Each row below holds a small network's activations on one input, seen along a few directions.
Each table varies a few parts of the input and shows all the possible inputs, shuffled.
Descriptions start from the smaller parts, as in this example, which fits no table here: values(2) and (point or line(9) or (line(6) and ring(8))).
Shared parts are said once, and a part with two or three values counts as separate values.

Other details of the inputs vary at random and push rows far along three fixed directions, the same in every table; ignore that.

A family of inputs:
r1: [  1 -26 -27  26  31  28  11  13   4  -8   4 -23  27]
r2: [-18  -3 -30  -4 -36 -15 -16  -7   2   3   3  18 -12]
r3: [ -7  36  80 -22  18  31 -32  15 -26  30   6  45  -3]
r4: [  3  42  29 -19   4 -30  29 -17 -21   3  -9   2 -25]
r5: [-35 -10  54  54   0  65 -76  22  18  44   6   7  18]
r6: [  6 -25  -3  47  20  11  11   6  18  -4   3 -50   6]
r7: [ -8  -2 -32  -9 -34 -14 -23 -10  -1  -3   5  17  -9]
r8: [ -4  -1  -3   2 -38  -8   0 -19  20   9 -14  25 -19]
r9: [ -2   4  -7 -14 -36 -15 -15  10  28   9  -7  13 -18]
r10: [  8 -18 -50   2  -2  -2  25  -6   1 -14   6 -18  -1]
r11: [  8  13  13   4  85  10  52   8 -42 -14  -2 -25  25]
r12: [ -3 -32 -27  30  29  24  14   8  -1  -4   8 -31  20]
r13: [ -4  13   1  -2 -44  -8 -22 -13  17  11  -2  10 -19]
r14: [ 15  40  24 -37  18 -35  31   2 -18  -3 -12   7 -22]
r15: [ 24  35  36 -46  10 -22  26  -5 -27  -2   0  18 -19]
r16: [ 11   8  11  13  85  -7  46   4 -53 -20   5 -36  11]
r17: [ 21 -33  -2  41  30  20  13  -4  14 -11  -6 -31  14]
r18: [ 18 -32  -4  43  29  21  18  -1  16  -9  -5 -29   9]
r19: [-10  -2 -28 -17 -37  -8 -22  -4   3   0   9  13  -7]
r20: [  5  -2   1 -21 -44  -3 -12   5  20   9   5  23 -19]
r21: [ 17  32  36 -42  10 -24  37  -2 -26  -1  -2  16 -22]
r22: [ -4  10   2 -13 -37 -14 -11  -4  26  -7  -1  19  -9]
r23: [ 10 -13 -45  -4   2  -4  22  -4   3 -18   0 -12  11]
r24: [  4 -31 -22  24  29  24   5   8   0  -8   1 -27  38]
r25: [ -4   3  -4  -1 -52 -14 -22 -16  21   9  -6   3 -13]
r26: [ 25 -33 -52  -2 -43 -29  -1   3  46 -16  -7 -27  -4]
r27: [ -2  30  -1 -34  11 -29  29  -9 -37  -7   2   6 -14]
r28: [ 22  57  25 -44  29 -31  32   4 -22  -5  -5  15 -32]
r29: [ 13 -21 -50   0  -1  -4  22  -9  -1 -17   5 -21   3]
r30: [-34  29  43  -9  19  30 -22   3 -38  31  -1  37   9]
r31: [ -9 -11 -31 -14 -43 -13 -22  -7   6   0   6   7  -1]
r32: [  2 -18 -41   1  -2 -14  20   2   2 -15  11 -24  -3]
r33: [ 11 -25 -47   2  -4  -6  19 -11  -1 -15   2 -24   9]
r34: [ -5 -27 -24  28  31  25  13  13   4  -5   2 -24  28]
r35: [-14   1 -27 -16 -38  -6 -19  -1   5   4  10  18 -12]
r36: [-10   2   1  -8 -40 -16 -10  -4  29  -5  -4  15  -6]
r37: [ 13 -28   8  28  27   7   4   7  17 -23   1 -40  31]
r38: [-24   2  34   5 -31  35 -81  24  26  37  -3  37   6]
r39: [-10 -11 -34  -5 -41 -17 -26 -12   2  -2   2  12  -2]
r40: [ 11  36  29 -21  12 -26  41 -25 -24  -2 -19  20 -22]
r41: [ 13 -25   5  28  28  11   2  10  19 -23   4 -37  25]
r42: [  4  39  36 -29  13 -31  31 -10 -17 -14  -9  12  -9]
r43: [-14   2 -31  -8 -36 -12 -20  -7   1   1   6  21 -14]
r44: [-14  18  98  11  61  55 -26  32 -29  34   9  21  14]
r45: [-27 -25  57  50   1  66 -73   8  14  40  -9  23  32]
Each input here is: ring(5) and (line(4) or values(5)).
The inputs of r14 and r26 match in every part but the ring(5) part. If r11 is changed in the same way as r14 into r26, which row does it become?
> r24
Which other rows agree with r44 in the ring(5) part? List them by row number.
> r2, r6, r8, r9, r12, r32, r34, r36
Which other rows does r3 become when the values(5) part takes its other values? List them by row number.
> r13, r17, r38, r41
Start at r33 and move only the ring(5) part, one step at a time. The first step leads to r29. Which rows follow, in order?
> r10, r12, r30
Which other rows agree with r28 in the ring(5) part? List them by row number.
> r1, r5, r10, r18, r20, r22, r35, r43
